These are the activations of a small neural network, seen along a few directions. Each row is one input.
Each table varies a few parts of the input and shows all the possible inputs, shuffled.
A made-up example of a description, with smaller parts first: one of 2 separate values, together with either a single point or one of 11 places along a line or (one of 4 places along a line, together with one of 8 places around a ring).
Shared parts are said once, and a part with two or three values counts as separate values.

Table:
r1: [  8   4  -3 -22  20 -23 -41  25 -18  -2   9]
r2: [  5  16  -8  -1   2   8  -1  -1 -19 -38  16]
r3: [ -6 -32 -15  21  28  16   6  13  23   1 -27]
r4: [24 -9 12 -2 17 22 11  7 38 11 -4]
r5: [-10   0  21  -3 -26 -10  31   9  18 -10 -17]
r6: [-17   1 -21  32  -6  14   8   5 -18   0  12]
r7: [ -9 -23  28   1   3  10  -8   3  37 -13 -28]
r8: [ -3 -18  20 -15 -17 -17 -42  17 -12  17  -3]
r9: [  9   6  -3 -10  33  10  -4  19  30 -26 -18]
r10: [11  2 17 -5 -2 -2 51 -1 14  8  5]
r11: [-18 -11  -9  21  10 -11  41   7   3   1 -14]
r12: [ -1  33 -12  -8   5 -10 -16 -30 -25 -15   3]
r13: [ -2 -19 -23   0  10 -12 -31  25 -19  32   2]
r14: [  5  20   3 -11  12 -12  35  14   1 -34 -10]
r15: [ 18 -15   8 -21  10  -5 -23   8  -7  36  22]
r16: [ -6   1   9   8 -38   7  -4  -5   2 -18  12]
r17: [  7  21  -6  -9 -12   8   0 -38 -10  26  17]
r18: [  5   2   9   7  -7  21  14 -17  -8   3  31]
r19: [ -4   8 -32  15 -11  -3  -7 -27 -24  14  -6]
r20: [-18  12   6   1 -30 -11 -19 -31  -8   5  -2]
Question: Describe the family of inputs behind these rows.
Answer: one of 4 separate values, together with either a single point or one of 4 places along a line
Question: Start at r7 and move only the place on the line of 4, one step at a time. The first step leads to r5. Which rows follow, in order?
Answer: r16, r20
Question: List by row number the other rows that have the choice among 4 separate values in common with r3.
Answer: r6, r11, r13, r19

Table:
r21: [ -9  11  34 -18 -13  13  18   5  30 -25 -10]
r22: [ 18  32   5  -9  11   0 -27 -11 -16  -9  21]
r23: [  2   9   2 -27  -2 -31 -33  -5 -22 -14  -2]
r24: [-13  26  16 -22 -30  -7 -17 -22 -11 -21  17]
r25: [-22  22 -38   6   0  -5   8 -13 -37   5   0]
r26: [  8 -29  -5   2  11   6 -36   9   8  33  -6]
r27: [ 17  10  26 -10  31  24   8  10  22 -15  -1]
r28: [  1 -30  -7   9   0 -10 -10  31  -5  36  14]
r29: [  1 -12  -8   6  27  -3  18  50  14 -15  -9]
r30: [ 16  -7   8   3 -17   9  26 -30  -1  26  23]
r31: [-10 -19  -2  35 -33   6   3 -13   1  19  -3]
r32: [-13  -4  -6  26 -10  19  28   6  14 -27 -27]
r33: [-15 -12 -17  17  -2   5  19 -10  -7  42   3]
r34: [ 17 -11  26  -3   9   6 -18  -9   9  30  23]
r35: [ 15   7   6   2   4  15  55 -12  21 -21   0]
r36: [-19   7 -21  13  18  12  47  10  14  -2 -22]
r37: [  5  11 -31  -1  13  -7 -46   4 -17 -10  -7]
r38: [ -4 -11  37 -13 -36   0  -7 -17  14  22  16]
r39: [  8  -6 -10   1  34  12  -9  30  27 -14 -32]
r40: [  6  21  -9  -3 -11  -2  16 -39 -31 -15  26]
r41: [-20  12 -20  26 -27  -3  -8 -19 -30 -24  -2]
r42: [  7  -5  15 -20  20 -16   8  23  28 -17 -34]
r43: [ -3   5 -26   0   8 -19 -20  24 -34  -8  15]
r44: [  7 -31  23 -20  -5 -23 -23  -2   8  26  -2]
Question: The inputs of r30 and r40 match in every part but one. If r44 is changed in the same way as r30 into r40, which row does it become?
Answer: r23
Question: Describe the family of inputs behind these rows.
Answer: one of 3 separate values, together with one of 8 places around a ring
Question: Change only the place on the ring of 8 in r39. List by row number the other rows that result.
Answer: r21, r27, r29, r32, r35, r36, r42
Question: Change only the choice among 3 separate values in r28. List by row number the other rows that result.
Answer: r29, r43
Question: Change only the choice among 3 separate values in r31. List by row number the other rows that result.
Answer: r32, r41

Table:
r45: [ 12   7  28   1  -8   9  27 -33   5   0  21]
r46: [  8 -24  20 -17   5   0 -20   5  33  24   0]
r47: [  1  -8   8  -9  29   1  -4  43  32 -20 -14]
r48: [ -9 -11  11  12 -35  12  21 -25   3  14  -4]
r49: [  9   0 -12  -3   5  -6 -43   1 -37  12  -5]
r50: [ -8   7 -14  -3 -16 -18 -25  -3 -43  10  -1]
r51: [ 13 -29  10   2   8   5   1   0  17  34  -1]
r52: [  2  -2  -3 -18   3 -23 -55  19 -14   5  16]
r53: [ 10  -8  -4  14  28  -5   6  25  30 -14 -22]
r54: [-15   4  -6  12  21  15  20  22  11 -12 -16]
r55: [-13  -4 -19  11   3  21  36  -4   7 -30 -10]
r56: [ -2  38  -8 -10 -19 -15 -10 -27 -32 -12  11]
r57: [-10 -13  11   5  -2  -7  20  -4  13  34   8]
r58: [ -5  14 -27   1 -31   3 -12 -16 -37  -3  17]
r59: [  8  29   4   2   9   8  36  -3  13 -42   1]
Question: Describe the family of inputs behind these rows.
Answer: one of 3 separate values, together with one of 5 places along a line
Question: The inputs of r53 and r49 match in every part but the choice among 3 separate values. If r55 is changed in the same way as r53 into r49, which row does it become?
Answer: r58

Table:
r60: [  1  -5 -14   8  27   1 -19  31   7 -10 -17]
r61: [  7 -14  29 -15  38  12  17  42  35 -25 -21]
r62: [ -3  17 -15  12 -15   1   4 -30 -28   6  16]
r63: [ -1   9   0   7 -32  -7 -20 -39 -22   3   9]
r64: [-12  18 -19  10   0  11  18  -6  -2 -26  -4]
r65: [ -3   5  -6  10  -1  23  27  -4   8 -26  -8]
r66: [ 10   6 -18 -14  13  -9 -29   7 -24  14  13]
r67: [-14  20 -22   8 -10  -4  20 -16 -18 -17  -7]
r68: [  0   1  11  14  -9   8  27 -24   5  11  12]
r69: [ 11 -10 -14  -3   9 -11 -28   8 -21  27  12]
r70: [  1 -34  14   2   8  -2   8  31  24  19 -15]
r71: [ -1   9  22   1  11  17  56   6  30 -48  -5]
r72: [ 15 -10  28 -18  19  10   2  18  12  16  -2]
r73: [ -6  -7 -10  16 -23   9  31 -14   3  -1 -14]
r74: [ 20 -18  -8  -4   8   0 -15   3  -9  32   2]
r75: [ -3  -8 -24  -1  13 -18 -13  14  -2   3 -10]
r76: [  4   8  25   0   0  15  32 -25   7 -10  11]
r77: [  4 -18  12  -5  25  12   5  35  37 -13 -28]
r78: [ -8  -6   7  19 -15   7  42 -11  23  -4 -13]
r79: [-12  33  -6  -8 -24 -16 -27 -27 -45 -11  23]
r80: [ -1   6 -18 -15  35  -8 -16  29   0 -19 -17]
r81: [ 11 -11  -4  -9  -8 -15 -47   4 -10  28  12]
r82: [  9 -17   0   6  27  14  -6  30  18 -10 -22]
r83: [-14  -1 -15  18 -21   2  18  -6 -19  -3  -3]
r84: [ -3 -15  25  -3  25   3  20  30  37   7 -13]
r85: [  2   8  -7  10 -16  16  18 -35 -10  10  16]
r86: [  3  -3  23 -30   5  -5 -33  -1  15  15   4]
r87: [-10  33 -18   9   9   6  16   1 -11 -42  -5]
r88: [-11  22  -9  -2 -38 -11 -22 -19 -40   8  29]
r89: [ -5  11   8  12   1  19  36  -2  33 -32 -21]
r90: [ -5   8  18   3 -30  -4 -12 -33  -3   3   7]
r91: [-16  -2  19   0  -6  16  54  -3  24 -15  -6]
r92: [ -1 -28 -21   5   6 -14  -8  24  -3  18  -2]
r93: [  9  -6  -7 -14 -13 -35 -57   3 -30  23   9]
r94: [ 15 -18  13 -13  -8 -20 -40   4   7  23   7]
r95: [ -2  34 -14  11  -3  -4   5 -30 -34  -8  22]
r96: [ -4  13  27 -13 -18  -2   4 -30  -1 -12  16]
r97: [ -5 -25 -10   5   8   7  -1  15  20  22 -14]
r98: [  3   9  -8 -19  -6 -29 -59   9 -35   9  13]
r99: [ 13 -14   5  -3  11   6  -6  13  19  32  13]
Question: Describe the family of inputs behind these rows.
Answer: one of 2 separate values, together with one of 4 places along a line, together with one of 5 places along a line
Question: The inputs of r82 and r65 match in every part but the choice among 2 separate values. If r93 is changed in the same way as r82 into r65, which row does it become?
Answer: r88
Question: Change only the choice among 2 separate values in r78. List by row number the other rows that result.
Answer: r70

Table:
r100: [ 1 -8 -1 -3 -3 -3  2 -7  0  7  5]
r101: [ -1 -12  -2   5   4  -3 -12   4   2   8  -4]
r102: [  2 -12  -5   3   3  -6 -12  17  -3  11  -3]
r103: [  3  -7   2   1   6  -7 -23  12  -4   3  -2]
r104: [  3   0   3  -8  -6  -3 -12  -4  -1  -4  -2]
r105: [-11  15  -9   9  -5   5   9 -14  -6  -3   4]
r106: [  3  10   3  -2 -10  -2   2 -11  -8  -5   6]
r107: [  3  -5   2 -10   6  -3 -17   4  -2   2   3]
r108: [  0  20  -4   5   0   0   8 -13 -12  -7  11]
r109: [ -1  -6  15   1  17  17  46  24  38 -15 -24]
r110: [ -2   5  -5   0 -14   5   9 -12  -4   2   4]
Question: Describe the family of inputs behind these rows.
Answer: either a single point or (one of 2 separate values, together with one of 5 places along a line)
Question: Start at r102 and move only the place on the line of 5, one step at a time. The first step leads to r101. Which rows follow, in order?
Answer: r100, r110, r105
Question: Change only the choice among 2 separate values in r110. List by row number the other rows that result.
Answer: r106
